These are the activations of a small network on made-up records, seen along a few directions, one row for each record.
Each row is followed by the record's values for the fields NOGOM, VIGOB, RAS, ZUV.
A field that a record lacks is left out.
The largest differences between rows may come from other fields.
In the rows, zero is written as 500.
Strong random noise was added to every row along 3 fixed directions; ignore it. To show where, here is one row again and again, with new noise each time:
[520 456 467 498 442 458 563 450 518 529 803 532 319 405 510 830 522]
[543 544 516 461 565 523 407 514 357 444 421 527 617 521 375 397 403]
[538 454 586 507 665 572 349 537 353 182 417 501 659 567 432 380 255]
[582 638 466 442 534 498 425 514 340 602 348 564 646 498 319 352 490]
[586 473 461 545 503 466 555 466 528 451 768 571 354 393 530 848 498]

[475 484 563 569 568 588 478 488 545 390 488 508 557 560 617 446 446]  NOGOM is tebo, ZUV is furo
[607 657 402 559 456 509 619 500 553 709 476 587 524 416 495 529 659]  NOGOM is gaba, ZUV is furo
[648 562 500 625 678 529 421 517 542 269 244 576 640 537 601 453 454]  NOGOM is tebo, ZUV is kevam
[636 411 435 511 523 394 472 494 520 368 464 460 435 456 514 626 474]  NOGOM is nosik, ZUV is furo
[671 704 397 503 584 477 437 492 442 636 372 660 602 432 414 546 580]  NOGOM is sipe, VIGOB is giruf, RAS is kapaf, ZUV is furo
[721 681 353 494 463 394 598 590 465 741 299 597 582 373 311 401 650]  NOGOM is zun, ZUV is zavu
[523 543 486 552 499 545 567 528 531 508 503 527 535 458 504 497 519]  NOGOM is gaba, ZUV is zavu
[366 426 582 493 529 536 435 483 491 387 683 517 432 520 551 664 383]  NOGOM is sipe, VIGOB is madu, RAS is kapaf, ZUV is kevam
[517 417 478 460 451 458 530 517 467 447 459 400 478 530 441 387 476]  NOGOM is zun, ZUV is dalif
[606 703 434 572 530 513 535 514 540 672 317 631 611 465 495 421 636]  NOGOM is tebo, ZUV is kevam
[389 461 562 508 476 571 502 459 544 509 551 455 487 570 598 449 496]  NOGOM is tebo, ZUV is furo
[736 606 394 560 514 422 629 601 511 551 488 625 512 339 387 593 573]  NOGOM is zun, ZUV is zavu
[385 445 564 502 521 540 448 465 503 415 656 527 441 521 558 666 425]  NOGOM is sipe, VIGOB is madu, RAS is kapaf, ZUV is kevam
[514 526 590 535 631 586 417 518 396 331 505 564 655 536 457 432 360]  NOGOM is sipe, VIGOB is madu, RAS is ralok, ZUV is dalif
[475 486 505 508 480 501 494 457 565 503 475 477 465 536 605 526 536]  NOGOM is tebo, ZUV is zavu
[429 440 553 377 490 490 397 536 339 470 499 462 563 519 317 422 381]  NOGOM is sipe, VIGOB is giruf, RAS is kapaf, ZUV is zavu
[516 370 566 494 552 522 500 597 428 229 495 432 564 521 424 365 301]  NOGOM is zun, ZUV is furo
[495 582 478 531 476 542 525 438 547 631 433 509 522 557 577 416 607]  NOGOM is tebo, ZUV is dalif
[368 485 635 521 550 613 492 608 439 396 454 482 669 569 440 194 353]  NOGOM is gaba, ZUV is kevam
[293 341 623 460 476 590 465 523 460 299 545 354 521 587 489 363 344]  NOGOM is gaba, ZUV is kevam
[524 537 480 532 509 485 487 470 559 504 376 511 507 526 573 498 563]  NOGOM is tebo, ZUV is kevam
[632 522 434 628 532 467 578 452 679 459 593 590 377 423 704 819 602]  NOGOM is tebo, ZUV is zavu
[632 457 471 548 548 464 547 559 525 370 575 527 473 415 489 617 444]  NOGOM is zun, ZUV is furo
[519 562 476 446 538 490 389 463 437 553 465 539 531 502 452 542 515]  NOGOM is sipe, VIGOB is giruf, RAS is ralok, ZUV is furo
[597 492 499 604 613 532 449 443 569 304 347 495 545 586 677 474 482]  NOGOM is tebo, ZUV is dalif
[481 389 537 462 460 486 555 573 451 411 591 428 480 483 411 445 400]  NOGOM is zun, ZUV is furo
[498 414 528 568 534 501 481 461 599 297 506 472 430 534 666 624 472]  NOGOM is tebo, ZUV is kevam
[541 477 523 604 575 573 533 528 553 315 530 526 534 473 578 558 433]  NOGOM is gaba, ZUV is zavu
[466 558 506 471 419 510 617 599 464 697 460 488 573 458 376 269 552]  NOGOM is zun, ZUV is zavu
[371 340 636 567 570 621 464 475 572 217 629 429 485 600 693 507 338]  NOGOM is tebo, ZUV is furo
[541 533 468 447 476 460 507 511 432 598 592 545 476 423 380 597 517]  NOGOM is sipe, VIGOB is giruf, RAS is ralok, ZUV is furo
[551 407 486 505 473 444 581 574 518 402 574 459 437 427 456 542 446]  NOGOM is zun, ZUV is zavu
[495 529 518 562 517 558 530 478 570 512 526 535 512 515 610 503 526]  NOGOM is tebo, ZUV is furo
[699 652 412 601 600 498 470 447 549 507 206 578 609 544 604 420 608]  NOGOM is tebo, ZUV is dalif
[503 636 473 524 453 495 610 555 529 739 572 608 516 409 436 503 612]  NOGOM is gaba, ZUV is kevam
[465 626 494 422 491 521 450 482 398 717 460 560 585 505 373 418 549]  NOGOM is sipe, VIGOB is madu, RAS is kapaf, ZUV is furo

Here are new rows. What are their fields?
[567 482 503 592 580 500 474 478 589 317 421 519 488 516 644 589 491]  NOGOM is tebo, ZUV is kevam
[792 730 424 632 659 517 563 628 474 513 328 712 721 373 412 412 519]  NOGOM is zun, ZUV is furo
[541 406 509 618 560 544 549 491 613 262 648 504 414 450 647 746 443]  NOGOM is gaba, ZUV is zavu
[456 543 463 534 409 491 597 450 618 669 624 541 381 451 586 658 648]  NOGOM is tebo, ZUV is kevam
[626 484 479 631 610 519 479 432 610 291 412 515 490 553 716 583 503]  NOGOM is tebo, ZUV is dalif
[495 460 583 601 614 605 467 503 551 290 489 516 578 567 645 451 394]  NOGOM is tebo, ZUV is furo
[460 579 491 476 487 523 459 435 477 661 531 566 496 518 515 568 559]  NOGOM is sipe, VIGOB is madu, RAS is kapaf, ZUV is furo
[542 542 438 471 511 474 467 434 490 569 543 523 438 488 486 622 564]  NOGOM is sipe, VIGOB is giruf, RAS is kapaf, ZUV is dalif
[326 348 624 535 513 585 473 480 561 276 605 413 454 585 636 500 379]  NOGOM is tebo, ZUV is kevam
[612 574 455 581 561 480 491 483 576 449 362 570 527 491 595 552 563]  NOGOM is tebo, ZUV is kevam
[560 530 520 653 545 560 651 558 610 466 696 605 486 420 608 614 501]  NOGOM is gaba, ZUV is furo
[410 524 557 508 558 590 428 431 472 467 522 520 537 593 550 480 453]  NOGOM is sipe, VIGOB is madu, RAS is kapaf, ZUV is dalif
[349 490 554 401 463 533 373 405 411 570 484 440 501 620 496 398 496]  NOGOM is sipe, VIGOB is madu, RAS is ralok, ZUV is dalif
[352 332 600 509 479 592 514 491 525 305 662 379 450 557 591 505 369]  NOGOM is gaba, ZUV is furo
[349 477 552 489 431 545 518 471 545 561 547 455 468 547 550 451 527]  NOGOM is tebo, ZUV is kevam
[582 550 500 613 615 551 506 470 553 422 637 644 485 451 602 755 483]  NOGOM is sipe, VIGOB is madu, RAS is kapaf, ZUV is furo
[443 419 546 461 519 519 452 495 452 404 663 481 451 493 474 617 384]  NOGOM is sipe, VIGOB is giruf, RAS is kapaf, ZUV is furo
[445 432 536 506 518 537 432 414 532 380 405 403 494 631 642 413 479]  NOGOM is tebo, ZUV is dalif
